These are the activations of a small neural network, seen along a few directions. Each row is one input.
Each table varies a few parts of the input and shows all the possible inputs, shuffled.
A made-up example of a description, with smaller parts first: ring(5) and (point or (values(2) and line(4)) or ring(11)).
Shared parts are said once, and a part with two or three values counts as separate values.
In the rows, zero is written as 128.

Other details of the inputs vary at random and push rows far along three fixed directions, the same in every table; ignore that.

Rows:
r1: [133 102 165 144 147 108 169 116 161 140 114  48 122]
r2: [160 165 118 153 111 124 103  96 137 117 164 114 150]
r3: [133 106 163 146 129 158 170 118 135 143 109  60 152]
r4: [128 133 132 160 127 144 139 124 144 106 162 152 136]
r5: [ 99 127 141 113 156 134 111 106 143 115 129 215 158]
r6: [149 135 147 106 116 117 118 172 122 144  79 116 108]
r7: [185  96 112 141 154 181 107 111 178 128 153 213 144]
r8: [142 137  89 108  91 110 123 150 109  92 135 149 119]
r9: [147  83  86  73 107 106  86 172 113 157 127 132 134]
r10: [101 104 170 134 135 101 138 140 129 124 116  73 159]
r11: [114 142 204 175 158 136 156 115 126 110 119  97 119]
r12: [128 155 124 128 148 148 137 106 146  79 149 199 141]
r13: [141 127 180 175 178 160 147 106 127 139 164 135 112]
r14: [148 121 131 133 115 133 102 174 121 159 115 122  97]
r15: [174 115  89  91 134 158 113 133 153 115 148 179 128]
r16: [205 133 133 144 156 162  70  99 145 185 154 130 125]
r17: [ 74 177 144 166 144 120  86  51 116 104 177 183 162]
r18: [163  95 105 131 149 195 127 104 137 169 151 182 138]
r19: [ 99 165 201 170 182 137 169 101 116 103 141 120 122]
r20: [105 113 134 104 159 135 121 116 132 120 158 151 148]
r21: [ 84 155 102 129 132 103 135  87 112  87 143 199  91]
r22: [137 104 116 137 134 109 136 139 150 147 108  86 111]
r23: [130 102 133  91 147 114 121 155 133 146 126 108 156]
r24: [123 117 127 140 134  99 157 125 133 145 136  85 109]
r25: [ 89 166 133 145  98 112  97 158  95  94  85 162  92]
r26: [146 132 137 105 139 142 119 150 116 130 122 123  97]
r27: [120 136 117 110 128 156 146 124 118 129 113 136 139]
r28: [172  94 116 107 162 198 148 101 144 162 152 140 144]
r29: [117 139 114  97  80 121 142 153 104 132  71 118 136]
r30: [139 120 129 109 149 122 139 108 163 143 114 159 119]
r31: [142 150 112 138 108  81 112 109 132 158 131  42 120]
r32: [185  90  75  63 139 119 107 163 165 181 100 119 110]
r33: [161 126 129 107 101 103 149 169 141 119 101  85 145]
r34: [ 95 107 151 149 138 107 134 145 127 128 128  79 155]
r35: [ 20 194 104 152  56 105 129 131  68  56  76 170 116]
r36: [ 99 133 132 157 118 162 149 108 118 133 141 146 134]
r37: [102 124 144 158 128  92 166 127 136 138 133  60 108]
r38: [137 135 100 125  94 114 127 155 120 104 138 137 125]
r39: [111 101 110 111 109 112  89 164 129 149 132 143 139]
r40: [ 72 133 123 123 106  87 115 149  97 109 135 134 136]
r41: [146 147 134 164 122 147 133  80 116 161 149  58 157]
r42: [132 131 158 155 138 143 153 109 153  83 133 130 148]
r43: [108 129 125 109 129  92 165 128 125 117 123  60 101]
r44: [140 119  53  71  64 132  97 167  88 142  93 153 110]
r45: [128 144 117 116 112 120 104 151  88 116 115 155  88]
Description of these inputs: values(5) and (point or ring(8)).
The inputs of r20 and r43 match in every part but the values(5) part. If r5 is changed in the same way as r20 into r43, which row does it become? -> r30
Which other rows does r38 become when the values(5) part takes its other values? List them by row number. -> r13, r18, r24, r40
Which other rows does r45 become when the ring(8) part takes its other values? List them by row number. -> r6, r11, r13, r14, r19, r25, r26
Which other rows agree with r15 in the values(5) part? List them by row number. -> r2, r4, r7, r8, r12, r33, r38, r42

Rows:
r46: [135 127 128 130 125 100 137 138 121 144 131  49 126]
r47: [127 122 157 146 187 174 151  70 148 129 154 183 132]
r48: [154 109 119 123 136 135 105 132 133 156 132 128 115]
r49: [ 60 180 137 143  86  80 118 139  89  80 103 133 100]
r50: [159 106 114 115 136 128 134 148 148 135 128 139 120]
r51: [171 107 107  94 148 156  94 131 152 148 120 200 114]
r52: [150 121 109 115 130 128 104 133 131 153 135 129 117]
r53: [146 126 118 124 107 119 129 143 128 134 126  74 142]
r54: [ 81 161 115 126  82  72 128 136 107  99 101  93 117]
r55: [131 124 154 169 177 184 137  75 140 130 163 181 141]
r56: [138 125 155 167 171 180 133  79 139 121 172 179 141]
r57: [151 121 124 128 113 101 130 140 140 136 120  80 137]
r58: [139 121 116 118 117 112 130 132 131 152 126  72 131]
r59: [159 121  99 106 123 123  94 132 145 146 128 141 123]
r60: [130 120 140 135 121 106 132 153 119 148 112  55 116]
r61: [160 108 120 110 139 132 130 144 142 133 121 138 121]
r62: [151 130 119 124 115 102 121 148 124 139 128  80 130]
r63: [131 124 119 124 105 105 142 140 120 147 122  52 138]
r64: [151 119 135 132 111 120 123 155 121 140 126  78 127]
r65: [166  95  87 102 140 169 115 132 153 147 133 199 125]
r66: [146 128 152 163 196 164 134  62 156 129 185 168 138]
r67: [133 141 100 117 105 131 103 133 118 119 131 149 131]
r68: [ 71 168 139 136 126 108 143 109 111  67 124 176 106]
r69: [160 118 123 108 124 147 109 150 142 143 112 144 128]
r70: [124 140 185 183 165 130 181  91 130 112 173  54 153]
r71: [ 66 169 134 154 110 121 130 101  93  92 134 169 118]
r72: [113 123 152 153 172 138 172  95 146 113 155 134 121]
r73: [131 123 183 166 181 166 180  87 140 114 157 115 149]
r74: [140 123 124 131 113 114 144 143 112 142 130  47 142]
r75: [148 115 125 116 130 153 125 136 133 148 116 135 134]
r76: [ 71 177  98 117  83 103  97 122  93  96 119 191 103]
r77: [131 122 147 124 126 108 145 152 126 146 105  54 121]
r78: [141 133 132 131 107  96 131 158 115 137 126  64 125]
r79: [125 130 192 170 188 150 169  84 148 124 155 115 135]
r80: [164 116 109 117 116 133 109 132 150 138 126 130 140]
r81: [129 115 143 138 121 115 141 145 119 155 117  53 121]
r82: [133  91 129 114 146 140 125 137 138 144 140 130 159]
r83: [134 115 129 113 117 122 147 150 118 146 104  83 128]
r84: [ 78 176  94 115  91  97  95 115 110  89 115 187 109]
r85: [152 127 124 127 116 103 128 144 134 139 127  75 135]
r86: [136  95 125 108 137 137 115 147 139 135 134 137 157]
r87: [162 113  96 111 109 139 104 134 145 139 122 139 141]
r88: [150 110 126 110 147 138 126 132 139 145 117 132 118]
r89: [142 134 120 122  99 110 117 158 116 131 126  90 127]
r90: [145 113 139 120 117 112 157 163 126 125 114  59 127]
r91: [125 134  96  94  97 134 106 149 113 121  96 176 119]
r92: [ 68 176 122 146 114 118 132  92  99  90 141 165 127]
r93: [129 141 156 162 155 143 148  86 144 111 165 127 148]
r94: [113 126 159 149 175 140 167  89 138 110 147 134 123]
r95: [123 135 112 119 111 140 108 141 117 131 105 157 126]
r96: [133 107 131 116 120 115 164 151 119 142 111  59 126]
r97: [141 119 133 134 109 128 126 156 119 139 116  81 130]
r98: [ 58 169 139 148  95  99 170 134 100  59 122 125 119]
r99: [171 110  93 110 136 169  91 120 138 159 146 188 133]
r100: [141 121 126 131 111 113 146 139 122 143 127  46 145]
r101: [154 119 122 126 121 143 102 147 134 140 121 140 125]
r102: [120 141  94 110  97 124 101 135 109 136 124 159 119]
r103: [141 108 123 113 118 125 153 153 120 134 111  82 129]
r104: [159 108 103  95 141 166  93 125 150 164 118 197 119]
r105: [158 113 135 120 135 156 127 138 141 146 121 127 137]
r106: [145 121 146 142 124 115 129 151 127 142 121  78 124]
r107: [ 61 186 152 141  84  75 144 147  91  74  94 111 113]
r108: [ 71 179 109 129  91  91 104 109 113  74 114 188 114]
r109: [127  91 124 103 146 130 116 136 141 152 133 134 145]
r110: [ 85 164 160 157 142 122 135 104 120  96 128 154 118]
r111: [159 107 102 104 120 138 122 157 147 131 123 151 120]
r112: [ 76 119 185 163 163 115 185 102 121 115 156  72 165]
r113: [ 73 150 115 117  84  82 153 155 102  98 102 103 103]
r114: [133 130 181 174 176 161 157  95 145 122 153 123 145]
r115: [146 112 126 122 143 147 118 129 139 162 118 130 124]
r116: [147 124 138 128 121 113 126 160 129 144 106  85 126]
r117: [ 74 175 107 127 101 107 111 106 100  95 128 173 114]
r118: [103 106 183 161 200 136 166  85 148 124 173 113 158]
r119: [143 121 103 103 123 132  90 150 133 151 100 152 111]
r120: [167 113 112 120 124 132  95 146 134 150 128 144 119]
r121: [114 133 146 161 152 141 157  73 140 123 154 130 149]
r122: [125 122 143 124 115 118 153 150 117 149 105  59 130]
r123: [148 100  95 103 125 141 131 144 142 150 123 150 119]
r124: [155 110 113 125 122 147 110 136 123 153 131 132 129]
r125: [ 46 162 135 125 116  88 114 124 106  70 125 187 128]
r126: [159 115 121 105 124 142 118 150 137 134 112 139 127]
r127: [121 111 164 150 195 152 136  86 157 117 174 190 160]
r128: [156 107 113 105 126 146 130 146 135 130 119 138 127]
r129: [134 128 159 166 182 161 127  74 145 125 172 182 125]
r130: [149 113  92 104 114 129 103 125 145 153 119 141 128]
r131: [145 113 109 115 119 135 103 137 126 158 126 133 115]
r132: [ 59 177 118 132  96 118 113 121  95  92 101 191 114]
r133: [157 107  95 111 132 167  85 126 139 164 125 197 122]
r134: [156 117 110 111 118 151 100 153 134 146 108 146 129]
r135: [118 123 173 169 184 138 185  88 150 109 166 121 127]
r136: [162 117 121 121 138 131 107 130 138 153 144 127 120]
r137: [126 115  95  87 120 137  72 147 139 118 125 228 140]
r138: [149 120 137 115 121 111 138 159 127 135 105  88 124]
r139: [100 155  86 112  77 111 101 127 113 102 105 173 128]
r140: [ 67 162 115 117 105 110 133 117 103  81 109 185 103]
r141: [ 79 168 171 174 117 107 172 112  97  87 150  69 138]
What is each input in this table made of? -> ring(8) and (point or line(11))
The inputs of r104 and r79 match in every part but the ring(8) part. If r113 is changed in the same way as r104 into r79, which row does it become? -> r135
The inputs of r61 and r90 match in every part but the ring(8) part. If r127 is changed in the same way as r61 into r90, which row does it become? -> r137
The inputs of r74 and r70 match in every part but the ring(8) part. If r95 is changed in the same way as r74 into r70, which row does it become? -> r114
Which other rows does r48 become when the line(11) part takes its other values? List them by row number. -> r46, r52, r54, r60, r72, r77, r84, r88, r94, r119
Which other rows does r93 become when the ring(8) part takes its other values? List them by row number. -> r53, r58, r59, r63, r84, r85, r100
Which other rows agree with r67 in the ring(8) part? List them by row number. -> r53, r56, r73, r86, r87, r97, r98, r105, r128, r134, r141
Which other rows agree with r96 in the ring(8) part? List them by row number. -> r63, r71, r83, r92, r102, r112, r121, r122, r123, r132, r133
